A small network was shown many inputs. Here are its activations along a few directions, one row for each input.
In each table, some parts of the input vary, and every possible input appears once, in random order.
A made-up example of a description, with smaller parts first: values(3) and (point or ring(9) or (ring(5) and line(6))).
Shared parts are said once, and a part with two or three values counts as separate values.

Other details of the inputs shift rows strongly along three fixed directions, in all tables alike. That doesn't count.

Rows:
R1: [ 17  17  -5  13  28 -11  28 -32  11  44   4  -2   3]
R2: [ -4   4   5 -19  -1  -3  -2   9   3 -17 -10   6  10]
R3: [-19   4   1  31 -27  12   5 -20   5   7 -23  57  -2]
R4: [ 24  -7   1  24   5   9   3  -9 -22  15  26  -9 -15]
R5: [-14  -8   0  30 -34  30  10 -16   1  -7  -1  40 -12]
R6: [  7 -33  -3  29 -11   1  -3  -2 -30   1   9  21  -6]
R7: [-15 -24 -13  23 -25  26  -4  -7 -10  -5   0  18 -20]
R8: [ 33 -11  -4  39  18 -13   5 -16 -17  24  20 -13  -5]
R9: [ -3  19  -7  22  15  -8   8 -20  13  19   2   7   0]
R10: [ -9  27   1 -22  15 -18  14  -3  10  -2 -17  -3  10]
R11: [ -8  15   0 -22   1 -13   3   4   7  -3 -20  -2   9]
R12: [ 11  -1  -8 -17  -1   5   0  12  -1  -7   1 -24 -10]
R13: [ 27 -21   7 -19  16 -13 -18  30 -27 -12  19 -29   4]
R14: [ -8  37  -4 -18  10   0  18  -9  13  -3 -11 -16  -2]
R15: [-20 -32  10 -11 -35  27 -27  24   0 -39  14   6 -13]
R16: [-19   0  -3 -15 -10  12  -3  14  -2 -25   0 -15  -7]
R17: [ -7  15   0  25   5  -5   0 -20  -5  21  -9  26  -3]
R18: [ 15  13   3 -26  28 -27 -13  12  -9  13   1 -35   4]
R19: [ 22 -38  -1  -6  -7   6 -27  36 -12  -9  28 -22   5]
R20: [  7 -24   2 -13 -23   2 -22  25 -10 -17  -6   3   4]
R21: [ 34 -13  12 -21   3   3 -13  23  -7 -12  26 -34  -9]
R22: [ 38 -12  -5  24  29 -10   9 -17 -17  45  28 -20  -2]
R23: [  3  -2  -3  22   3   0  20 -26   6  16  -4  10   2]
R24: [-12  28  -1 -18  32 -17  14 -15  17  11  -7 -31  12]
R25: [-19  -4  13 -16  -4   1 -15  20  -1 -17  -7   4   4]
R26: [-47  15  -3 -17 -14  -3   0  -1  14 -16 -28  18   8]
R27: [ 11 -18  -5  39 -20  11   3  -7   1   7   6  30  -2]
R28: [-28  36   0 -19   7  -9  13  -8  35 -15 -23  -3  13]
R29: [-10  -8  -2 -16 -13  13  -9  16  20 -15  -3   7  11]
R30: [ -8  26  11 -23  12  -8   2   3  13  -4 -18   2   9]
Each input here is: values(2) and (line(4) or ring(5) or ring(6)).
The inputs of R22 and R1 match in every part but the values(2) part. If R26 is changed in the same way as R22 into R1, which row does it become? -> R11
Start at R24 and move only the ring(5) part, one step at a time. The first step leads to R22. Which rows follow, in order? -> R19, R9, R8

Rows:
R31: [  7  -6  -7  31   9  -1  22 -33   3  29  -5  32   7]
R32: [-39  10  -1 -18   5  10  -4  11  23 -23  -1 -12   3]
R33: [-34 -20  -4  -3 -28  18  -3  11  12 -38  -2   0   2]
R34: [ 27   0  10 -15  31 -22   0   5  -2  15  14 -36  19]
R35: [ 43 -50   1  17 -19   4 -28  38 -42  -9  14  -5  -5]
R36: [-41  40   0 -15   5  -8   1 -10  44  -6 -29  10  16]
R37: [ 31  -3   5  27  17 -20  -1 -16 -25  32  14  12 -11]
R38: [ 25   4 -13  29  14  -9  21 -24   1  39   2  14   7]
R39: [ 16   1   0 -36   4 -15 -10  35 -13 -15  -2 -25  11]
R40: [-32  30  -2  -9   4   5   1 -16   7   4  -7  14 -10]
R41: [-34 -16 -11   7 -36  23   7 -11  19 -21 -15  22  -3]
R42: [  9   3  -5  46  15   1  10 -28 -28  29  17  11 -21]
R43: [ 27   5   9 -15  30 -27  -7   9   3  19  17 -31  10]
R44: [-21  30   1 -42  16 -16   2  14   5 -29  -8 -41   1]
R45: [ 34 -23   6   1  -4 -11 -31  30 -30  -9  13 -20   1]
R46: [ -9  -6 -10  30 -21  13  14 -30 -12   6 -11  28 -18]
R47: [ 19 -39   1 -19 -18  14 -20  34  -7 -11  20 -31  -2]
R48: [-26  17  -3 -23  -6  -3  -3  16  32 -14 -21  -2  17]
R49: [-20 -29  13   0 -29  13 -15  12 -13 -26 -11  26   8]
R50: [  2  60  -5  -5  57 -21  26 -36  22  52   8 -24  -2]
R51: [ 53  -9   7  -1   7   8   3  12   0   0  31 -25  -6]
R52: [ -8  -9  -1  26  -9   5  13 -23 -11   9 -17  47  -2]
R53: [-10  38  13 -36  -4   9   7  11  23 -28 -11  -4  -4]
R54: [-19 -26  -3  22 -40  31  -5  -9 -11  -3 -10  40 -19]
The inputs of R44 and R33 match in every part but one. If R53 is changed in the same way as R44 into R33, which row does it become? -> R51
What is each input in this table made of? -> values(2) and (point or ring(5) or ring(6))
Change only the values(2) part in R35. List by row number the other rows that result. -> R48
